These are the activations of a small neural network, seen along a few directions. Each row is one input.
Each table varies a few parts of the input and shows all the possible inputs, shuffled.
A made-up example of a description, with smaller parts first: one of 2 separate values, together with either a single point or one of 9 places along a line or (one of 5 places around a ring, together with one of 6 places along a line).
Shared parts are said once, and a part with two or three values counts as separate values.

Other details of the inputs shift rows strongly along two fixed directions, in all tables alike. That doesn't count.
To show where, the next rows are all for the same input, with only those details redrawn:
[ 44  29 -69  47   9 -57   9   0  24 -25  55  24 -43 -41]
[ 56  27 -76  28  23 -32  11 -13  16 -22  38  13 -45 -33]
[-33 -17  46 -49 -17  42 -35 -10 -27  -6 -39 -37  41  36]
[ 52   3 -46 -58  48  73  -3 -50 -24  -6 -44 -38 -16  21]
[-38 -16  49 -42 -23  32 -36  -5 -24  -7 -32 -32  42  32]
[-42  -2  37  14 -44 -37 -30  22   2 -17  21   0  28  -1]
[ 46   5 -43 -45  39  55  -4 -42 -18  -9 -32 -31 -16  15]

A family of inputs:
row 1: [ 51  27 -38  20  52   8  58  -4 -10  20  32  71 -56 -23]
row 2: [  2 -15 -10   9   2   0  -2  -4  16  12 -14   2   8  -7]
row 3: [-57   6  59  37 -31 -12  10  52 -25  -3  46  54  21  21]
row 4: [-65  16  69  45 -44 -39  11  63 -22 -17  66  42  13  11]
row 5: [ 46 -17 -45 -45  49  74   5 -50  -4  22 -66 -30  -5  16]
row 6: [ 45  32 -56  29  35   0  62   8  -7  21  29  62 -57  -3]
row 7: [-56  -7  38  47 -60 -65 -33  37  16 -11  36  35  38 -12]
row 8: [ 11   0  -6 -17   4   3  -6 -14   7  -4 -12 -35  -4  -4]
row 9: [-47  -2  40  20 -49 -47 -31  26   5 -17  26   3  30  -4]
row 10: [-44  -1  37  20 -46 -45 -29  26   5 -18  26   4  27  -5]
row 11: [  1  29   6 -21   2  25  26   7 -43   4  10  25 -15  35]
row 12: [ 39  49 -41  33  17 -35  59  21  -7  -2  58  42 -68 -14]
row 13: [-44  -5  46  16 -45 -50 -21  26  18  -9  17 -17  23 -12]
row 14: [ -6 -13  -8  22 -10 -22  -6   1  24  12  -5   7  11 -13]
row 15: [-57 -19  42  53 -55 -69 -19  40  32   6  24  25  37 -20]
row 16: [-35 -23  37 -35 -23  35 -40 -13 -17   6 -43 -15  50  33]
row 17: [ 56   3 -51 -64  47  75  -8 -59 -23  -2 -53 -45 -13  24]
row 18: [-44  -5  47  18 -41 -47 -16  32  14 -12  23 -12  19 -13]
row 19: [-41 -34  61 -33 -10  34 -11   6  -5  14 -47 -38  37  22]
row 20: [-45 -18  70 -19   7  69  22  26 -42  22 -23  10  26  49]
row 21: [ 41 -14 -30 -39  50  58  18 -33   1  14 -50 -39 -18   6]
row 22: [-58 -19  45  53 -53 -65 -16  44  29   4  27  27  34 -19]
row 23: [-33 -17  47 -49 -17  43 -34  -9 -28  -6 -38 -36  40  36]
row 24: [ 49   9 -62  40  30 -36  32  -3  39   1  24   7 -46 -44]
row 25: [ 55  -2 -38 -68  54  77   7 -52 -15   3 -57 -61 -21  17]
row 26: [ 41   8 -66  59  19 -46  24   5  37   0  37  36 -38 -45]
row 27: [ 45  22 -80  52   5 -56   1 -10  33 -10  41  38 -31 -39]
row 28: [-47  -5  49  19 -46 -51 -20  31  17 -11  21 -14  23 -13]
row 29: [-43  -6  80 -44   6  72  20  20 -53   2 -21 -25  14  51]
row 30: [-33 -15  41 -44 -25  28 -41 -14 -18  -2 -38 -38  44  32]
row 31: [  5 -15 -12   6   7   6   1  -5  13  12 -16   1   5  -5]
row 32: [-48 -21  36  36 -44 -47 -19  27  26   9   8  15  35 -12]
row 33: [ 57  28 -81  30  20 -39   7 -17  22 -19  38  12 -44 -35]
row 34: [-37 -34  55 -37 -11  33 -16  -3  -1  18 -54 -44  40  23]
row 35: [  2   5  39 -23  33  36  39   4 -29  24  -7  25 -20   8]
row 36: [-47  -2  39  20 -51 -49 -33  24   7 -16  25   2  31  -4]
row 37: [-44  -5  46  16 -45 -49 -20  27  17 -10  18 -17  23 -12]
row 38: [ 43 -16 -42 -35  47  65   8 -41  -3  18 -55 -22  -8  12]
row 39: [-44  -9  29  26 -48 -42 -34  19  11  -5  15  21  37  -2]
row 40: [ -6   3   7   9 -12 -28  -4  10  15 -11  14 -17  -4 -16]
row 41: [ 55  29 -79  33  18 -42   8 -14  22 -21  41  14 -44 -35]
row 42: [ 56  20 -85  36  24 -27   8 -18  21 -11  29  32 -37 -31]
row 43: [ 52   3 -47 -58  46  71  -5 -52 -23  -5 -45 -40 -15  21]
row 44: [-38 -23  41 -32 -23  34 -38  -7 -19   3 -39 -12  50  33]
row 45: [ 49  41 -64  17  30   8  47  -3 -21   8  34  66 -51   7]
row 46: [  3 -15   0  -1   8   1   6  -3  18  10 -17 -20   0  -8]
row 47: [ 53 -17 -39 -61  61  83  15 -54  -4  21 -74 -56 -15  17]
row 48: [-39 -22  38 -27 -29  24 -42  -9 -13   5 -37 -12  51  30]
row 49: [ 35   9 -10 -52  54  85  54 -18 -42  31 -44  -4 -36  44]
row 50: [ 41 -14 -29 -39  51  59  19 -32   0  14 -49 -39 -18   6]
row 51: [ -6   3   7   9 -11 -27  -3  11  14 -11  15 -17  -4 -16]
row 52: [ -4   0 -13  17 -15 -19 -19  -1   9  -6   8  18  11  -6]
row 53: [ 49   7 -71  43  29 -27  25  -6  32   3  22  27 -38 -38]
row 54: [ 32  25 -32  57  40 -17  72  32   6   1  57  42 -64 -24]
row 55: [-40  -4  76 -47  -5  60  -3   1 -56  18 -20  37  32  42]
row 56: [-47   0  37  24 -56 -58 -36  23  12 -15  27   3  33  -7]
row 57: [ 47  22  -7 -71  61  92  30 -40 -61   9 -25  10 -30  31]
row 58: [  6  -4 -16  -2   1  10 -15 -10  -3  -4  -7   9   9   4]
row 59: [ -2 -13   3   9   2 -12   6   5  22   8  -7 -14   0 -13]
row 60: [-36  -2  95 -68   6  65   8   3 -59  15 -30  -8  17  41]
row 61: [-56  -3  56  37 -55 -72 -17  46  21 -16  40  -1  21 -22]
row 62: [ 51  24 -67  36  15 -54  17  -7  36 -13  39  -2 -48 -46]
row 63: [-46 -20  41 -15 -38   5 -43  -1  -7   3 -26  -5  52  23]
row 64: [ 41  11 -61  56  14 -64  26   3  51   1  36  13 -42 -52]
row 65: [  5 -14  -3   0   9  -1   7  -4  19  10 -17 -20  -2  -9]
- What do these inputs look like to the network? => one of 5 places around a ring, together with either one of 3 separate values or one of 10 places along a line
- Changing only the place on the ring of 5 turns row 14 into row 30. The same change can be made to row 32. Which row results? => row 17
- Change only the place on the ring of 5 in row 43. List by row number the other rows that result. => row 24, row 31, row 40, row 42
- Change only the choice among 3 separate values in row 12. List by row number the other rows that result. => row 29, row 60
- Change only the choice among 3 separate values in row 45. List by row number the other rows that result. => row 3, row 55
- Which other rows agree with row 46 in the place on the ring of 5? List them by row number. => row 19, row 21, row 24, row 34, row 35, row 47, row 49, row 50, row 54, row 59, row 64, row 65
- Change only the place on the line of 10 in row 48. List by row number the other rows that result. => row 7, row 16, row 27, row 39, row 42, row 44, row 52, row 58, row 63

A family of inputs:
row 66: [ 35  11 -35  -5  36  33  28 -14  -9   5  -2  -2 -29   5]
row 67: [-41 -11  42 -30 -35  15 -44  -2 -22  -6 -23 -22  48  31]
row 68: [ 65  21 -56  -6  52  20  34 -26  -8   1   5   8 -53 -14]
row 69: [-56 -14  46  31 -47 -43 -24  32  18  -7  19  -5  36  -5]
row 70: [  9 -13   3 -48  12  46 -13 -33  -8   8 -46 -33  12  16]
row 71: [ 42   1 -26 -46  52  71  18 -36 -24  16 -41  -7 -15  19]
row 72: [ 31  16 -49  48   4 -56  10  12  33 -16  43  11 -33 -39]
row 73: [  8 -15   0 -43  15  50 -14 -31  -8  10 -52 -28  17  17]
row 74: [ 32  19 -45  43   5 -62   7   0  34 -12  42  16 -35 -43]
row 75: [-57  -9  56  30 -44 -37  -9  41   4   8  22  31  28   3]
row 76: [ 25  19 -44  50  10 -41  32  14  19  -3  42  39 -36 -25]
row 77: [-53  -4  64  21 -44 -41  -9  36   1   3  29  26  27  -5]
row 78: [-43 -30  48 -22 -27  19 -32   4  -7   9 -40 -22  45  20]
row 79: [-54 -20  43  30 -48 -46 -23  30  18  -5  13   3  39  -4]
row 80: [-15  -6  31 -29   1  42   6   2 -23   6 -23 -18   9  29]
row 81: [ 28  34 -47  41   4 -40  14   7   4 -21  58  47 -36 -22]
row 82: [ 40   6 -45 -14  28  10   8 -23   9  -4  -9 -20 -24 -10]
row 83: [  4  -4  15 -51  24  61  10 -15 -31   8 -37 -23   1  28]
- What do these inputs look like to the network? => one of 2 separate values, together with either a single point or one of 8 places around a ring
- Changing only the choice among 2 separate values turns row 81 into row 67. The same change can be made to row 68. Which row results? => row 74
- Change only the place on the ring of 8 in row 73. List by row number the other rows that result. => row 69, row 70, row 72, row 74, row 78, row 79, row 82
- Change only the choice among 2 separate values in row 83. List by row number the other rows that result. => row 82
